A small network was shown many inputs. Here are its activations along a few directions, one row for each input.
Each table varies a few parts of the input and shows all the possible inputs, shuffled.
Descriptions start from the smaller parts, as in this example, which fits no table here: one of 4 places along a line, together with either a single point or one of 9 places along a line or (one of 3 separate values, together with one of 8 places around a ring).
Shared parts are said once, and a part with two or three values counts as separate values.
In the rows, 128 means zero.

Other details of the inputs vary at random and push rows far along three fixed directions, the same in every table; ignore that.

Table:
R1: [ 65 158  75 143  90 113 113 189 180 204 122]
R2: [145 123 148 117 184 154 124  87  57  81 118]
R3: [142 115 170 122  85 101 129 129 165 170 104]
R4: [166 156 117 129 166  79 110  88 144 118 115]
R5: [141 109 151 122  82  95 135 114 163 163  99]
R6: [100 233  51 152 188  98 100 162 127 161 121]
R7: [170 162 128 111 169  76 109  76 127 133  92]
R8: [175 170 119 138 171  74 119 103 135 119 119]
R9: [165 124 143 120 182 147 120 109  75  79 140]
R10: [ 55 165  76 151  89 115 115 189 172 195 126]
R11: [126  70 182 117 100 174 143 131  98 114 129]
R12: [140  71 183 128  99 167 137 131 109 101 154]
R13: [180 184 136 129 175  82 122 100 120 132  92]
R14: [161 107 152 133  88  92 139 134 168 141 120]
R15: [153 113 137 127 178 150 118  97  85  66 146]
R16: [179 170 115 137 170  74 121 106 133 117 112]
R17: [127  58 162 117  93 174 139 111 109 103 131]
R18: [108  93 187  75  97 186 169 111 117 104 150]
R19: [167 125 141 123 179 143 127 111  71  77 136]
R20: [180 182 127 136 177  68 117 104 131 126 112]
R21: [182 185 133 123 176  77 120 105 126 138  88]
R22: [ 75 152  59 158  83 103 123 176 186 184 131]
R23: [117 210  36 149 182  86 100 164 145 146 132]
R24: [163 119 166 130  91  95 135 137 171 163 116]
R25: [156 104 152 139  87  96 140 123 169 133 119]
R26: [ 60 139  62 140 179 189 116 148  55  99 151]
R27: [ 74 145  57 150  83 107 122 181 185 184 130]
R28: [ 92 166  62 142 188 172 118 176  68 110 158]
R29: [ 60  91  81 141  96 183 123 172 129 133 163]
R30: [153 126 170 126  89 100 130 135 168 166 104]
R31: [133  80 189 123 100 176 136 128 105 115 141]
R32: [135  62 168 135  99 164 142 122 119  90 151]
R33: [ 66  96  82 143  98 177 121 178 136 125 165]
R34: [116  96 180  80  94 177 183 113 116 105 141]
R35: [ 86 142  49 142 181 169 112 153  88  90 154]
R36: [ 68  98  88 146  98 178 125 189 135 122 170]
R37: [162 120 159 139  90  94 140 134 162 148 119]
R38: [152 111 125 129 176 153 124  91  78  62 136]
R39: [140 156 133  65 197 157 157  88  64  69 128]
R40: [136 117 158 128  83  91 130 108 165 161 101]
R41: [ 71 149  63 152  85 106 113 174 191 187 137]
R42: [159 128 168 132  93  91 131 131 169 161 118]
R43: [122  71 190 122 102 173 141 121  97 114 137]
R44: [ 54  97  82 137  94 187 119 172 126 138 157]
R45: [137 107 151 127  83 102 125 106 169 153 111]
R46: [ 75 204  54  85 209 175 139 143  84 108 153]
R47: [162 159 113 132 168  84 116  80 135 121 108]
R48: [ 44 107  88 138  98 190 126 194 109 147 150]
R49: [139  64 174 129  98 165 137 126 115  96 157]
R50: [162 162 119 127 171  81 114  75 131 126 100]
R51: [147 110 132 128 177 153 121  91  81  62 140]
R52: [144  75 183 131  99 169 149 134 102 106 144]
R53: [135 112 158 123  82  96 126 109 166 164 107]
R54: [132 115 167 122  88  99 124 117 166 165 104]
R55: [ 89 144  54 144 180 167 115 163  84  86 161]
R56: [121  74 188 119 100 175 133 123  99 114 138]
R57: [127 141 167  88  87 107 175 113 185 168 118]
R58: [164 161 116 127 166  85 118  80 126 122  97]
R59: [182 183 134 133 181  73 119 101 128 132 107]
R60: [144 119 170 130  88  96 138 123 161 166 100]
Description of these inputs: one of 5 places around a ring, together with either a single point or one of 11 places around a ring.
Changing only the place on the ring of 5 turns R10 into R54. The same change can be made to R20. Which row results?
> R12
Changing only the place on the ring of 5 turns R30 into R21. The same change can be made to R3. Which row results?
> R11
List by row number the other rows that have the place on the ring of 5 in common with R60.
> R2, R13, R16, R22, R25, R26, R34, R37, R38, R52, R58
Change only the place on the ring of 5 in R40. List by row number the other rows that result.
> R5, R7, R26, R53
